Small tables with named rows and columns. After each table, cells are looked up by row and column.

Table Rir
|  | Zugaf | Tus | Lop | Toz | Mifoter | Sovid | Lusegov | Pid | Vakero | Vob |
|---|---|---|---|---|---|---|---|---|---|---|
| Mut | 35456 | 28193 | 41637 | 20209 | 22292 | 70669 | 56811 | 27931 | 23882 | 50175 |
| Rofuga | 66089 | 76910 | 52690 | 18874 | 20937 | 19887 | 23119 | 29249 | 43359 | 59675 |
| Mabega | 63513 | 49570 | 13256 | 59847 | 48114 | 35296 | 29820 | 70964 | 30854 | 51915 |
| Somu | 50581 | 37243 | 64614 | 63449 | 42217 | 27801 | 55815 | 61930 | 31956 | 35849 |
| Gure | 62990 | 43324 | 58350 | 68627 | 24558 | 50215 | 16934 | 40646 | 47416 | 43229 |

Mabega, Pid: 70964
Gure, Vakero: 47416
Rofuga, Toz: 18874
Mabega, Sovid: 35296
Mut, Toz: 20209
Somu, Lusegov: 55815
Somu, Pid: 61930

Table Kovagot
fields: Folo, Dof, Zag, Binezi, Vizep, Gisib, Bozegal, Meb, Nak, Vib
Pef: [185, 180, 124, 129, 216, 193, 225, 12, 80, 167]
Tir: [68, 51, 63, 48, 35, 67, 117, 74, 43, 79]
Fakitu: [140, 188, 18, 75, 25, 175, 180, 173, 191, 144]
Dag: [14, 182, 190, 197, 54, 56, 34, 70, 6, 144]
Mopi: [208, 63, 50, 151, 132, 68, 81, 199, 40, 185]
Beg: [228, 119, 82, 56, 49, 68, 217, 210, 120, 126]
Rep: [230, 181, 250, 63, 80, 196, 88, 95, 114, 57]
Pil: [88, 97, 155, 203, 193, 143, 63, 189, 200, 57]
Dodi: [86, 152, 162, 101, 54, 34, 255, 208, 205, 171]
Davo: [104, 134, 148, 38, 179, 55, 55, 140, 195, 205]
Nini: [57, 196, 59, 85, 182, 167, 93, 201, 54, 53]
Poz: [44, 102, 118, 11, 37, 166, 221, 162, 166, 156]

What is the Binezi of Fakitu in Kovagot?
75
What is the Nak of Beg in Kovagot?
120
What is the Bozegal of Davo in Kovagot?
55
What is the Binezi of Beg in Kovagot?
56
What is the Gisib of Nini in Kovagot?
167
What is the Folo of Davo in Kovagot?
104
What is the Vizep of Poz in Kovagot?
37
What is the Vizep of Nini in Kovagot?
182
What is the Meb of Dodi in Kovagot?
208
What is the Zag of Pil in Kovagot?
155
What is the Bozegal of Beg in Kovagot?
217
What is the Vib of Dag in Kovagot?
144
Which row has the largest Meb? Beg

Nido:
cols = Tava, Boba, Gulikob, Fav, Tar
Dav: [162, 191, 52, 82, 93]
Razub: [81, 122, 96, 95, 88]
Taku: [72, 130, 62, 119, 99]
Falime: [192, 71, 68, 145, 81]
Kibu: [102, 126, 129, 103, 118]
Vavozur: [145, 146, 156, 129, 119]
Dapok: [120, 78, 139, 67, 131]
Rit: [53, 142, 106, 115, 126]
Mim: [155, 71, 125, 123, 129]
Vike: [132, 111, 144, 62, 170]
Nukupib: [125, 150, 103, 102, 134]
Gud: [87, 134, 81, 163, 82]
Kekabo: [90, 88, 137, 177, 103]

Fav of Kekabo: 177
Tar of Rit: 126
Tava of Rit: 53
Fav of Rit: 115
Boba of Vike: 111
Tar of Gud: 82
Tava of Mim: 155
Tar of Kekabo: 103
Boba of Kekabo: 88
Boba of Rit: 142
Gulikob of Dav: 52
Gulikob of Mim: 125
Fav of Razub: 95
Boba of Gud: 134
Tar of Dapok: 131
Gulikob of Rit: 106
Gulikob of Gud: 81
Tar of Dav: 93
Boba of Mim: 71
Tava of Dapok: 120

Tev:
|  | Tufunav | Vefo | Fop | Rar | Tuz | Viso |
|---|---|---|---|---|---|---|
| Fulez | 204 | 32 | 192 | 200 | 204 | 221 |
| Zuk | 104 | 136 | 117 | 109 | 98 | 100 |
| Mepake | 123 | 115 | 127 | 121 | 123 | 109 |

What is the Viso of Zuk in Tev? 100
What is the Rar of Mepake in Tev? 121
What is the Fop of Fulez in Tev? 192
What is the Vefo of Fulez in Tev? 32
What is the Vefo of Zuk in Tev? 136
What is the Vefo of Mepake in Tev? 115
What is the Viso of Mepake in Tev? 109
What is the Tufunav of Zuk in Tev? 104
What is the Tufunav of Mepake in Tev? 123
What is the Tuz of Fulez in Tev? 204
What is the Rar of Fulez in Tev? 200
What is the Tufunav of Fulez in Tev? 204
What is the Tuz of Zuk in Tev? 98
What is the Fop of Zuk in Tev? 117
What is the Fop of Mepake in Tev? 127
What is the Viso of Fulez in Tev? 221
What is the Rar of Zuk in Tev? 109
What is the Tuz of Mepake in Tev? 123

